Each row below holds a small network's activations on one input, seen along a few directions.
Each table varies a few parts of the input and shows all the possible inputs, shuffled.
Descriptions start from the smaller parts, as in this example, which fits no table here: one of 6 places along a line, together with either a single point or one of 9 places around a ring or (one of 2 separate values, together with one of 8 places around a ring).
Shared parts are said once, and a part with two or three values counts as separate values.

Rows:
R1: [ 28  14 -19  15  14   5  17 -34   3  23 -22]
R2: [-23  -8  31   2   2 -24 -14  27 -26 -23  10]
R3: [ 23 -14 -13 -27 -17  29 -16  13   0 -16  46]
R4: [ 31  15 -18  21   6 -10   9 -22  -4  16   1]
R5: [-33   1  27  11  -3  -9 -19  45 -28 -20  27]
R6: [-15  -4 -22 -28  19  28  51 -27   1   7 -20]
R7: [-17 -19  32   4   8 -39  -6  19 -23 -18 -11]
R8: [ 29 -19  -5 -20   7  16  -6   5  -3  -7  28]
R9: [  6  31 -29  26  -8  23 -29  -3  -5   0  40]
R10: [ 16  -9 -11 -20 -14  48 -37  32   7 -17  65]
R11: [ -1   8  20   0  10 -44  16  36   0 -20 -17]
R12: [-15  -5 -10 -21  -6  31   2   7   6 -12  75]
R13: [ -7  14  21  -3  -2 -28   8  35  -3 -27   6]
R14: [ 17  -4   5  42  -9 -12   2 -40  13  33 -50]
R15: [ 22  -3  13  37 -12 -26 -29 -25  14  29 -22]
R16: [-32  13   0 -13  19 -23   7  24  21  -3 -55]
R17: [ -8  -8 -13 -16 -15  14  53 -16 -10  -8  56]
R18: [ -5  24  -3  54 -35   7 -35 -12   2   9  14]
R19: [  4 -24   9 -32   7   4  19 -14   2   7  43]
R20: [ 26 -14 -15 -28  10  22   9  -3  10  -4   1]
R21: [-41  -3  17 -15   5 -14  -1   8   0  -5 -61]
R22: [-22  17  -1  10 -11 -14   9  54 -15 -22  22]
R23: [  5  13  -1  51 -36  -9 -12 -35 -13   8  -7]
R24: [  3 -25  -1 -38  10   9  46 -21  15  13  19]
R25: [ -8  12  29 -11  11 -29  28  13   8 -19 -36]
R26: [-25 -18  40  -2  23 -28 -10  11  -2 -17 -30]
R27: [ 12 -13 -17 -44  11  46 -19  -4   7   3 -26]
R28: [ -5  -6 -18  26  -3  -5 -17 -28  27  49 -70]
R29: [ 24  14 -13   8  -6   8 -30 -18  -9   5  25]
R30: [ 12  19 -36   8  15  22   4 -28   6  35 -52]
- Changing only one part turns R5 into R7. The same change can be made to R10. Which row results? => R8
- What do these inputs look like to the network? => one of 5 places along a line, together with either one of 2 separate values or one of 4 places along a line
- List by row number the other rows that have the place on the line of 5 in common with R23. => R2, R3, R13, R17, R29
- Change only the place on the line of 4 in R20. List by row number the other rows that result. => R1, R14, R24
